A small network was trained on invented records. Each row is its activation on one of them, seen along a few directions.
Records have a field called Tusif. Each example row is followed by its value.
The largest differences between rows may come from other fields.
In the rows, 500 means zero.
Strong random noise was added to every row along 8 fixed directions; ignore it. To show where, here is one row again and again, with new noise each time:
[399 624 401 542 452 436 568 561 556 378 550 442 503 374 350 552 310 506
 558 706 470 429]
[368 601 534 518 595 456 639 559 340 581 563 475 404 478 575 473 473 589
 325 705 325 592]
[374 462 456 469 677 486 586 595 408 644 497 540 367 578 778 296 586 572
 402 416 456 577]
[471 481 386 578 251 494 588 473 690 459 635 480 630 296 445 491 534 371
 708 416 505 416]
[447 488 608 317 671 535 365 561 351 569 658 579 518 369 538 646 579 681
 372 679 423 564]
[383 497 277 434 319 459 524 461 602 610 614 488 557 352 669 298 713 440
 574 304 626 508]
[597 521 656 475 657 554 490 599 707 543 719 519 429 462 346 544 438 570
 364 484 572 601]
[365 647 476 601 485 438 707 562 443 602 546 398 422 582 585 281 523 495
 391 530 410 623]
[533 312 419 647 632 497 695 513 650 472 396 564 319 471 578 528 318 443
 529 404 448 389]
[453 515 507 566 641 477 467 605 397 422 316 394 495 755 474 424 420 539
 571 498 500 496]

[385 726 397 478 384 392 657 566 446 451 515 534 456 412 552 405 426 519
 482 695 366 497] : p4
[687 450 569 647 322 462 706 162 528 603 470 465 418 364 423 709 507 402
 216 562 372 574] : p8
[344 564 436 456 356 531 362 584 358 323 493 515 745 425 505 525 491 494
 860 629 415 355] : p3
[562 417 525 431 477 530 349 396 524 573 589 446 581 502 441 563 679 464
 492 389 672 567] : p2
[592 269 431 435 571 540 515 547 818 459 617 720 438 285 597 545 472 489
 614 278 592 356] : p8
[617 299 601 704 497 604 624 564 684 454 434 614 501 590 608 443 484 362
 737 202 388 401] : p2
[682 418 511 422 595 508 293 445 554 535 268 436 500 740 470 452 620 522
 464 219 756 547] : p5
[489 514 686 688 297 581 557 485 327 463 493 436 734 611 487 501 602 373
 727 511 238 525] : p3
[415 418 249 572 456 417 648 318 482 473 408 467 361 307 523 663 330 396
 443 661 497 387] : p1
[449 286 488 516 571 540 609 367 343 604 552 606 404 306 667 711 503 476
 392 633 322 464] : p1
[613 466 425 246 573 469 222 410 527 515 457 519 497 449 424 616 577 591
 368 471 745 507] : p7
[414 649 532 331 833 496 309 748 467 462 524 538 359 576 426 457 316 720
 373 695 621 514] : p5
[511 351 510 497 548 549 407 401 344 495 401 495 552 553 557 627 559 494
 551 494 471 477] : p3
[672 436 426 257 503 466 247 354 520 519 378 525 540 483 479 599 639 588
 380 377 722 506] : p7
[572 507 778 601 487 585 544 483 487 625 738 385 597 589 367 523 629 442
 408 471 449 694] : p6
[544 541 436 594 624 486 557 541 720 395 418 471 317 588 379 462 210 463
 488 475 648 452] : p2
[442 535 411 467 725 416 664 535 494 644 418 540 192 536 680 339 417 562
 199 515 510 592] : p7
[487 469 726 487 748 586 353 690 392 419 516 566 525 606 462 593 418 610
 573 620 378 488] : p8
[511 610 505 503 398 417 485 365 392 570 504 333 526 492 337 590 593 520
 309 642 536 598] : p5
[602 325 622 353 522 651 205 555 550 437 580 673 711 450 514 610 633 518
 772 348 553 422] : p4
[318 746 529 604 364 471 550 626 379 475 585 297 622 668 389 307 524 469
 593 605 463 594] : p1
[458 453 409 557 648 519 604 499 642 543 516 506 289 464 553 449 312 456
 391 474 585 485] : p6
[631 525 602 509 382 546 329 510 646 387 508 428 691 548 250 556 500 489
 637 405 612 469] : p6
[650 392 551 578 461 517 585 239 492 636 473 446 415 473 455 678 583 447
 271 461 509 584] : p4

Which value of Tusif does each new row have?
[562 530 297 298 588 446 275 475 625 450 329 516 407 500 461 485 435 620
 411 414 823 414] : p5
[365 598 661 576 589 565 521 769 341 467 545 509 588 724 555 289 459 515
 681 575 322 530] : p5
[387 695 399 559 348 366 574 314 251 485 379 295 489 490 409 601 481 519
 301 800 411 548] : p8
[560 359 464 679 367 504 685 395 576 475 435 503 503 418 479 594 452 398
 578 440 379 392] : p7
[508 490 474 587 424 486 636 370 535 490 568 491 430 268 400 732 398 475
 398 679 397 463] : p3
[441 556 628 436 641 542 356 578 394 530 604 443 527 577 452 527 555 607
 428 593 516 608] : p8
[776 292 808 478 833 637 443 513 698 634 607 655 308 543 493 639 514 580
 232 309 543 606] : p8
[397 457 410 543 460 509 563 549 486 488 471 524 515 457 631 434 502 409
 668 456 445 438] : p1
